Here are a small network's activations along a few directions, averaged over the inputs that share one value of a field.
Related values have similar rows: they may be neighbours, one step apart, or belong to one group.
(in the rows, 500 means zero)
Random noise pushes rows far along 19 fixed directions. That doesn't count. These rows show it; they differ only by the noise:
[615 351 179 519 499 624 604 504 380 556 462 449 447 640 403 560 522 550
 272 428 404 364 344 577 559 439 500 563 426]
[673 450 389 583 445 648 514 305 424 602 578 152 323 559 461 448 461 408
 414 631 398 563 581 496 554 374 466 558 505]
[647 474 426 609 270 315 365 394 744 306 401 490 581 488 423 449 515 483
 332 481 511 577 585 497 703 572 620 357 638]
[575 355 604 624 580 412 522 472 446 458 466 395 389 631 511 390 448 602
 489 516 663 722 703 500 418 471 650 497 458]
[503 632 470 413 437 433 458 385 244 546 533 668 312 525 286 483 669 451
 490 493 534 604 532 453 673 543 446 486 680]
[192 567 391 490 608 568 510 721 407 545 482 526 514 437 520 529 491 488
 625 526 488 376 504 476 446 467 337 483 440]
[542 448 266 720 600 551 340 541 597 457 378 409 449 459 567 565 547 569
 482 389 438 508 627 608 548 454 522 401 443]
[522 523 466 566 464 335 477 493 649 507 529 347 591 456 624 532 401 457
 429 384 412 525 543 315 612 286 584 509 560]
[503 647 475 574 467 579 480 458 474 589 566 559 369 480 609 668 584 609
 676 543 565 460 551 647 772 544 259 520 367]
[659 537 662 407 618 560 438 382 461 489 617 617 428 419 504 538 563 474
 566 636 357 390 385 631 531 797 660 320 529]
[388 549 293 605 475 507 327 390 868 528 473 480 511 489 447 309 471 561
 717 351 505 654 432 598 379 414 311 643 578]
[588 659 644 521 516 600 578 491 594 400 777 554 328 425 353 478 731 467
 453 551 466 341 472 361 682 646 462 548 495]
[398 509 465 528 632 497 404 536 506 669 501 289 561 564 564 449 663 217
 563 585 391 459 564 368 438 358 428 584 634]
[476 482 421 452 312 379 585 496 288 441 252 664 719 468 696 573 530 494
 521 221 681 534 470 367 420 285 618 522 487]
[418 506 619 302 399 598 526 406 818 422 619 441 534 489 469 350 575 184
 598 424 392 497 619 324 546 464 602 709 615]
[413 452 510 242 709 659 542 695 408 531 606 293 427 436 351 762 571 509
 511 238 331 337 493 674 807 565 301 489 448]
[615 377 831 387 508 518 535 662 409 449 413 530 606 575 535 618 231 531
 380 755 478 572 556 511 320 612 619 454 428]
[511 612 566 510 430 480 522 436 365 592 375 424 608 461 841 781 636 531
 650 487 622 412 412 531 621 351 398 440 403]
[350 462 374 407 385 464 597 516 350 705 382 531 705 651 483 619 387 499
 469 447 543 278 581 575 741 473 610 472 502]
[683 620 404 583 306 541 550 575 332 569 538 533 421 350 506 584 229 528
 308 456 552 479 382 408 490 425 323 272 289]
[565 437 472 483 537 501 509 353 450 365 559 501 330 504 456 374 483 440
 380 758 323 526 464 420 438 586 815 397 611]


FES, 15 values:
mibe: [531 492 566 445 475 366 458 593 233 452 499 654 556 515 277 386 565 388
 352 736 520 522 417 469 409 705 399 382 658]
kiduz: [512 751 449 490 472 528 461 478 695 646 665 738 401 417 507 724 590 583
 517 296 463 316 471 558 888 501 358 523 411]
zot: [655 696 621 625 310 523 295 299 317 573 221 500 577 481 517 657 583 556
 471 713 529 667 682 454 453 340 535 546 710]
repa: [447 562 498 335 626 518 445 333 738 819 568 610 251 727 546 550 456 377
 564 566 419 555 345 577 588 486 547 448 497]
poz: [504 503 463 507 432 666 662 503 439 370 504 593 279 540 459 466 841 428
 496 421 794 470 400 482 433 511 312 510 300]
geg: [418 661 404 612 492 688 713 472 372 617 599 464 536 418 418 400 482 656
 560 312 612 292 324 342 284 299 484 648 410]
fogab: [447 447 543 289 471 526 500 387 500 465 598 518 442 458 412 446 308 561
 591 585 322 631 503 630 541 551 508 642 599]
geto: [393 480 444 335 331 523 434 437 439 317 326 290 495 370 380 563 527 516
 467 503 506 637 479 628 537 482 323 427 641]
zopu: [396 441 461 406 653 420 495 634 529 594 616 446 372 583 488 496 666 294
 407 550 404 424 511 490 703 585 395 423 511]
veg: [437 417 514 627 643 327 587 664 538 376 531 463 719 482 667 590 574 597
 472 523 411 374 556 393 543 468 629 647 534]
zub: [321 363 509 374 374 556 611 739 413 348 522 354 643 452 364 379 336 372
 483 675 508 449 535 511 395 600 258 513 461]
vemud: [438 531 342 453 583 670 520 537 349 579 521 561 429 397 347 528 352 611
 467 355 457 393 383 636 381 531 461 370 401]
vad: [385 559 586 485 515 641 513 443 492 557 493 422 475 525 600 618 485 548
 575 777 436 436 562 600 511 538 536 521 476]
galil: [634 579 733 498 487 414 466 591 341 477 487 421 602 463 465 538 759 393
 451 511 597 594 485 358 437 496 232 619 604]
lom: [473 398 485 412 398 468 611 282 636 425 511 276 459 605 353 420 336 770
 516 435 540 683 429 657 621 422 507 673 579]
Each value of FES is a pair of two hidden parts, and every pair occurs once (5 first parts, 3 second parts).
Q: Changing only the second part turns repa into zopu. veg has the same second part as repa; what does that change turn veg into?
A: geto
Q: Changing only the second part turns lom into zot. mibe has the same second part as lom; what does that change turn mibe into?
A: fogab

VAFA, 13 values:
kiv: [530 612 710 482 514 486 483 392 618 501 574 400 444 599 471 536 716 545
 604 736 538 555 326 513 553 526 291 664 616]
kuri: [609 376 464 587 571 446 484 465 295 294 451 536 344 507 747 623 685 619
 572 731 528 641 506 679 565 588 410 474 410]
fubol: [591 399 638 444 351 313 777 520 656 394 613 433 809 536 709 588 415 557
 367 513 529 243 216 378 614 456 624 544 402]
vidu: [496 521 364 602 466 343 530 558 434 658 494 530 578 647 454 488 469 466
 337 534 522 450 398 334 487 329 476 546 560]
parup: [365 475 472 463 687 422 507 561 467 694 570 491 448 611 518 488 428 497
 585 492 460 490 572 534 620 508 507 520 500]
toriz: [779 601 448 534 477 578 505 443 448 536 660 667 461 333 671 631 372 462
 460 396 239 438 529 369 635 461 602 591 435]
lusek: [273 423 122 555 399 564 485 607 288 424 348 504 660 362 460 381 500 452
 574 473 474 388 671 601 491 554 400 503 533]
pako: [548 499 307 607 138 606 502 256 749 457 500 759 711 600 292 265 451 474
 564 552 462 331 784 599 710 709 727 760 638]
sotup: [360 523 680 429 445 569 413 540 485 200 263 713 467 400 510 457 803 374
 595 472 690 603 757 452 345 620 691 396 542]
kef: [421 481 382 528 525 379 347 401 844 448 555 594 514 445 504 281 488 381
 572 417 436 518 451 539 453 595 642 355 589]
parot: [363 572 624 266 319 337 460 360 492 734 551 334 638 525 480 471 399 189
 579 519 495 538 631 453 714 441 431 463 704]
nevu: [568 475 197 602 405 536 568 596 286 221 500 646 473 197 464 433 387 691
 416 294 427 525 437 470 413 526 445 461 408]
visuv: [377 705 470 452 534 410 445 562 454 634 531 805 532 409 767 585 456 454
 694 466 400 575 418 343 467 347 385 640 500]
The values of VAFA form a ring.
Q: Going along VAFA from visuv by way of its neighbour parup, in what order are vidu, toriz, lusek, nevu met?
A: toriz, vidu, lusek, nevu
Q: Name the neighbours of parot, in listed order.
A: sotup, kef
Q: Fewest steps between kuri and pako?
A: 3
